These are the activations of a small neural network, seen along a few directions. Each row is one input.
In each table, some parts of the input vary, and every possible input appears once, in random order.
A made-up example of a description, with smaller parts first: ring(5) and (point or line(11) or (values(3) and line(4))).
Shared parts are said once, and a part with two or three values counts as separate values.

Other details of the inputs shift rows strongly along two fixed directions, in all tables alike. That doesn't count.

Table:
row 1: .00,-.07,.14,.02,.41,.48,-.06,.10,-.25,-.19,-.19,-.02,-.05
row 2: .28,-.04,-.12,-.07,-.19,.01,.12,.58,-.30,.30,-.33,.06,-.57
row 3: -.07,.05,-.16,-.11,.06,-.10,.01,-.08,-.21,.08,.13,.09,-.09
row 4: .05,-.04,.38,.03,.48,.26,.04,-.09,-.19,-.55,-.23,-.10,.06
row 5: .00,-.14,-.03,-.15,.13,.08,.20,.05,.29,.11,.20,.11,.00
row 6: .12,-.22,.12,-.12,-.24,-.12,.49,.35,-.20,.34,-.27,.12,-.51
row 7: .06,.02,.29,.10,.01,.17,.19,.08,-.45,-.31,-.36,-.14,-.22
row 8: -.07,.00,.02,.10,.35,.12,-.37,-.51,.61,-.22,.36,-.14,.73
row 9: -.17,.05,.13,-.06,.09,-.27,.02,-.45,.62,-.40,.39,.12,.71
row 10: -.38,.34,-.21,.21,-.31,.08,-.34,-.24,.03,.01,.10,-.19,.27
row 11: -.07,-.03,-.29,-.14,.08,.08,-.04,.01,-.19,.18,.18,.12,-.16
row 12: .10,.11,-.01,.00,-.02,-.17,-.07,.15,.12,-.12,-.07,.06,.01
row 13: .05,-.17,-.03,.13,.05,.23,-.10,.03,.10,.27,.01,-.12,-.02
row 14: -.12,.10,-.05,.05,.16,.34,-.17,-.04,-.15,-.07,-.11,-.09,.10
row 15: .21,-.27,.31,-.25,.42,.08,.36,.03,.17,-.21,.04,.12,-.01
row 16: -.08,.27,-.18,.06,-.26,-.26,-.30,-.01,.32,-.05,.17,.03,.26
row 17: .14,-.20,.08,-.14,-.21,-.05,.47,.37,-.19,.39,-.22,.12,-.54
row 18: -.19,.09,-.33,.26,-.60,-.09,-.20,-.08,.12,.57,.00,-.18,-.01
row 19: -.28,.21,-.50,-.01,-.48,-.26,-.11,-.06,-.21,.47,.17,.02,-.10
row 20: .08,-.14,.23,.14,-.02,.00,-.07,-.16,.12,-.05,-.03,-.15,.09
row 21: .31,-.14,.20,-.14,.59,.14,-.01,.23,.16,-.45,-.03,.11,-.01
row 22: -.08,.32,-.36,.15,-.75,-.33,-.13,.22,-.01,.35,-.06,.04,-.10
row 23: -.11,.06,-.01,.24,-.26,-.12,-.20,-.36,.33,-.03,.13,-.17,.40
row 24: -.25,.17,-.33,-.02,-.33,-.28,-.15,-.16,-.14,.23,.28,.02,.07
row 25: -.03,.25,-.21,.03,-.05,-.17,-.26,.02,.35,-.05,.15,.07,.21
row 26: .15,-.16,-.03,-.21,.20,.05,.17,.12,-.46,.07,-.06,.10,-.38
row 27: -.16,.17,-.10,.13,-.12,.22,-.09,.06,-.27,.15,-.20,-.10,-.14
row 28: .11,-.07,.20,-.11,.15,-.19,.22,-.06,-.38,-.30,-.02,.07,-.06
row 29: .13,-.24,.37,-.17,.13,-.12,.34,.04,.10,-.18,-.01,.13,-.05
row 30: .27,-.27,.47,.05,.53,.16,.06,-.13,.13,-.35,-.10,-.09,.12
Description of these inputs: values(5) and line(6).
Q: The inputs of row 19 and row 6 match in every part but the values(5) part. If row 26 is changed in the same way as row 19 into row 6, which row does it become?
A: row 15
Q: Start at row 21 and move only the line(6) part, one step at a time. The first step leads to row 2. Which rows follow, in order?
A: row 25, row 12, row 16, row 22
Q: Change only the values(5) part in row 28. List by row number the other rows that result.
A: row 7, row 9, row 22, row 23
Q: Start at row 1 and move only the line(6) part, one step at a time. The first step leads to row 14. Which rows follow, in order?
A: row 27, row 4, row 10, row 7

Table:
row 31: .29,.04,.31,.02,.25,-.08,-.02,-.16,.47,-.50,.10,.00,.33
row 32: -.14,.04,.42,-.04,.58,.33,-.23,-.34,.52,-.80,.18,-.06,.66
row 33: -.15,.10,-.18,.18,-.22,.08,-.30,-.07,-.02,.34,-.06,-.24,-.19
row 34: .11,-.16,.05,.04,-.08,-.02,-.07,.16,-.32,-.15,.04,.06,-.08
row 35: -.02,.13,.19,-.02,.69,-.11,-.28,-.26,.28,-.69,.09,.15,.66
row 36: .32,-.38,.30,-.35,.21,-.04,.46,.28,-.48,.13,-.26,.12,-.46
row 37: .18,.02,.28,.04,.25,-.13,.08,-.24,.46,-.52,.06,.00,.30
row 38: .06,-.04,.07,.06,.06,.07,-.15,-.05,.44,-.08,.10,-.02,.20
row 39: .07,-.25,.30,-.01,.07,.03,.11,-.08,.05,.11,-.11,.01,.01
row 40: -.07,-.04,.09,-.11,-.04,-.29,.02,-.12,.07,.06,.17,.15,.17
row 41: -.17,.17,-.15,.00,-.54,-.04,.10,.48,-.45,.32,-.16,.08,-.49
row 42: -.33,.48,-.60,.27,-.74,-.24,-.38,.02,.07,.60,-.14,-.17,.19
row 43: -.16,.16,.01,.14,-.14,-.07,.05,-.29,-.04,-.17,-.02,-.19,.21
row 44: -.14,.19,-.14,-.19,-.04,.13,.00,.06,-.08,-.04,.09,.12,-.02
row 45: -.13,.16,-.27,.05,.10,.00,-.27,-.18,.61,-.01,.47,-.02,.52
row 46: .22,-.29,.47,-.08,.65,.35,.45,-.01,-.42,-.41,-.24,-.01,-.25
row 47: -.11,-.01,.14,-.02,.13,-.05,.17,-.10,-.29,-.29,-.01,.07,-.06
row 48: -.16,.27,.02,.08,-.26,.00,-.08,.03,.10,-.15,-.02,-.17,.19
row 49: .38,-.43,.43,-.37,.56,.03,.51,.24,-.27,-.33,-.21,.13,-.36
row 50: .03,-.14,.11,-.09,-.07,-.22,.20,.13,-.08,.04,-.02,.17,-.20
row 51: .27,-.30,.09,-.05,-.04,.13,.52,.57,-.40,.32,-.40,.02,-.78
row 52: .17,-.07,.21,.01,.63,.21,-.07,-.15,-.06,-.24,.06,-.10,-.06
row 53: -.27,.30,-.24,.11,.12,-.25,-.49,-.36,.26,-.15,.42,-.06,.35
row 54: -.36,.22,-.59,.25,-.82,-.10,-.19,.02,.35,.70,.09,-.07,-.06
row 55: .04,.06,-.44,-.14,-.42,-.12,.05,.36,-.07,.52,.04,.07,-.35
row 56: -.37,.35,-.48,.23,-.44,.03,-.47,-.08,.24,.48,-.07,-.08,.30
row 57: .26,-.18,.30,.10,.09,.06,-.06,-.04,-.11,-.45,-.06,-.14,.20
row 58: .10,.03,.08,-.09,.21,-.18,-.11,-.05,.40,-.37,.27,.15,.28
row 59: -.49,.23,-.38,.22,-.50,.07,-.24,-.34,.12,.34,.14,-.16,.23
row 60: .02,-.12,-.12,.09,.01,.21,-.18,-.05,-.05,.01,.19,-.04,.15
row 61: .22,-.12,.43,-.02,.09,-.18,.21,-.17,.05,-.12,-.10,.01,.13
row 62: .10,.04,-.18,-.11,.11,.01,-.06,.02,-.31,.17,-.01,-.02,-.40
row 63: .34,-.24,.25,.02,-.44,-.10,.56,.47,-.50,.42,-.56,-.01,-.83
row 64: -.01,.01,-.30,.01,-.67,-.25,.24,.49,-.28,.56,-.20,.16,-.69
row 65: .30,-.41,.25,.07,-.14,.30,.10,.36,-.52,.08,-.39,-.07,-.47
row 66: -.10,-.07,-.21,.00,-.37,-.06,.13,.15,-.17,.72,.00,-.02,-.22
row 67: -.01,-.16,-.08,-.02,-.14,.03,.27,.25,-.13,.42,-.07,-.02,-.31
row 68: .53,-.46,.51,-.25,.76,.26,.19,.07,-.38,-.74,-.06,.13,-.07
row 69: -.30,.23,-.65,-.09,-.41,-.22,-.15,-.08,.35,.36,.35,.05,.15
row 70: -.17,.31,-.14,.20,.05,-.21,-.46,-.47,.40,-.23,.28,-.31,.48
row 71: -.08,-.12,.15,.08,.09,.03,-.01,-.19,.38,-.08,.08,-.01,.24
row 72: .15,.04,.05,-.18,.53,.09,-.04,-.04,-.09,-.27,-.15,.18,.12
row 73: -.03,-.01,-.02,-.17,.18,.11,.21,-.16,-.30,-.16,.00,.08,-.10
row 74: -.08,.07,.06,-.01,.10,.33,.08,.18,-.09,-.01,-.04,.01,-.11
row 75: -.29,.35,-.43,.15,.01,.08,-.41,-.22,.31,.23,.14,.04,.49
Q: The inputs of row 31 and row 58 match in every part but one. If row 42 is changed in the same way as row 31 into row 58, which row does it become?
A: row 35
Q: The inputs of row 41 and row 48 match in every part but one. If row 64 is changed in the same way as row 41 into row 48, which row does it become?
A: row 37
Q: What do these inputs look like to the network?
A: ring(5) and (line(4) or values(5))
Q: Which other rows agree with row 66 in the ring(5) part? List them by row number.
A: row 45, row 46, row 51, row 52, row 60, row 67, row 74, row 75
Q: Change only the values(5) part in row 72. List by row number the other rows that result.
A: row 44, row 62, row 68, row 73

Table:
row 76: -.18,.18,-.02,.12,.54,.23,-.35,-.28,.34,-.53,.22,-.09,.56
row 77: -.26,.17,-.21,-.08,.09,.07,-.28,-.11,-.11,-.01,.20,.07,.08
row 78: -.02,.12,-.30,.06,-.60,-.23,-.09,.28,-.03,.34,-.04,.00,-.22
row 79: -.29,.19,-.32,-.07,-.08,-.12,-.10,-.32,.30,.08,.44,.03,.33
row 80: .07,-.03,-.02,-.13,.37,-.08,-.04,-.18,.20,-.21,.28,.15,.24
row 81: -.03,.18,-.26,.10,-.48,-.27,-.06,.16,-.04,.34,-.07,.06,-.17
row 82: .09,-.07,-.19,-.10,-.10,-.07,.01,.16,-.03,.17,.16,.10,-.15
row 83: .40,-.29,.30,-.09,.23,.20,.18,.41,-.12,-.10,-.31,.01,-.37
row 84: -.10,-.08,.07,.11,-.23,.07,.08,-.08,-.08,.12,.00,-.08,.01
row 85: .18,-.26,.23,-.03,-.17,.30,.46,.54,-.42,.29,-.52,.03,-.66
row 86: .24,-.26,.08,-.21,.01,-.02,.46,.41,-.60,.35,-.37,.09,-.72
row 87: .26,-.15,.33,-.03,.54,.13,.04,.00,.21,-.34,-.08,.06,.10
row 88: .18,-.19,.30,.02,.36,.01,-.15,-.22,.22,-.44,.18,-.08,.33
row 89: -.14,.20,-.20,.05,-.37,-.28,-.03,.03,.00,.24,-.08,-.01,-.05
row 90: .22,-.18,.22,.03,.31,.25,.04,-.03,-.44,-.30,-.28,-.09,-.22
row 91: .05,-.22,.25,-.22,.37,.12,.29,-.03,-.04,-.33,.06,.14,.06
row 92: .07,-.13,.20,.04,.15,-.04,.04,-.15,-.08,-.03,-.09,-.10,.03
row 93: -.31,.18,-.40,.20,-.72,-.11,-.15,-.11,-.01,.64,.13,-.17,-.06
row 94: .06,-.08,.31,-.04,.03,.00,.28,.11,-.10,-.30,-.18,.09,-.08
row 95: -.33,.30,-.47,.14,-.59,.01,-.17,-.02,.25,.60,.11,-.09,.01
row 96: .08,-.09,.08,.10,.07,-.07,-.10,-.15,.05,.00,.06,-.06,.12
row 97: .10,-.02,.34,-.07,.28,-.08,.16,-.07,.09,-.50,-.03,.03,.08
row 98: -.21,.43,-.17,.05,.04,-.03,-.38,-.27,.18,-.31,.23,-.06,.57
row 99: -.14,.12,-.16,.03,-.04,.01,-.13,-.09,.28,.22,.00,-.06,.16
Q: The inputs of row 86 and row 99 match in every part but one. If row 82 is changed in the same way as row 86 into row 99, which row does it become?
A: row 83
Q: What do these inputs look like to the network?
A: values(4) and (point or line(5))
Q: Start at row 88 and move only the line(5) part, one step at a time. The first step leads to row 96. Which rows follow, in order?
A: row 92, row 93, row 84

Table:
row 100: .45,-.49,.74,-.16,.58,-.07,.46,-.04,.20,-.54,-.11,.10,.08
row 101: .16,-.08,.61,.18,.58,.36,.04,-.07,-.25,-.73,-.38,-.19,.05
row 102: .10,-.02,.05,.16,-.35,.36,.16,.45,-.68,.38,-.68,-.18,-.73
row 103: -.61,.52,-.49,.17,-.29,.06,-.56,-.53,.01,.07,.31,-.18,.54
row 104: -.23,.04,-.37,-.25,.06,.00,-.01,-.08,.17,.15,.46,.25,.16
row 105: .19,-.06,-.04,-.26,.12,-.16,.21,.22,-.08,.02,.01,.16,-.27
row 106: -.31,.16,-.54,.05,-.82,-.32,-.03,.05,.19,.94,.22,.03,-.12
row 107: .35,-.39,.71,-.06,.27,-.12,.41,-.06,.35,-.49,-.07,.02,.13
row 108: -.22,.01,-.10,-.10,.23,-.17,-.12,-.49,.69,-.18,.53,.11,.65
row 109: -.18,.24,.17,.22,.40,.24,-.37,-.46,.30,-.60,.01,-.21,.62
row 110: .20,-.17,-.02,.12,-.28,.25,.08,.41,-.78,.43,-.45,-.13,-.87
row 111: -.34,.19,-.74,-.04,-.71,-.20,-.03,.04,.12,.92,.32,.03,-.15
row 112: .30,-.24,.49,.03,.74,.40,-.01,.05,-.07,-.58,-.24,-.11,.05
row 113: .23,-.13,.17,-.41,.71,.00,.24,.11,-.04,-.54,.19,.35,-.02
row 114: .18,-.14,-.02,.07,-.17,.28,.16,.39,-.93,.34,-.52,-.11,-.77
row 115: -.37,.28,-.41,.19,-.29,.05,-.37,-.19,-.32,.24,.09,-.15,.14
row 116: .18,-.10,.26,.06,.55,.28,-.18,-.05,.05,-.42,-.03,-.09,.25
row 117: .33,-.16,.05,-.05,-.61,-.32,.46,.57,-.35,.53,-.43,.13,-.74
row 118: .11,-.08,.19,.09,.14,.31,-.02,.23,-.26,-.08,-.32,-.12,-.25
row 119: -.04,.11,-.02,.08,-.45,-.45,-.05,-.11,.60,-.08,.26,.03,.38
row 120: -.17,.21,-.19,-.07,-.11,-.40,-.21,-.24,.56,-.02,.43,.11,.47
row 121: -.31,.28,-.50,-.03,-.31,-.40,-.27,-.22,.52,.25,.40,.14,.40
Q: What do these inputs look like to the network?
A: line(10) or (values(2) and line(6))
Q: Start at row 103 and move only the line(10) part, one step at a time. The first step leads to row 115. Which rows follow, in order?
A: row 114, row 110, row 116, row 112, row 118, row 102, row 109, row 101
Q: Change only the values(2) part in row 117. List by row number the other rows that result.
A: row 100
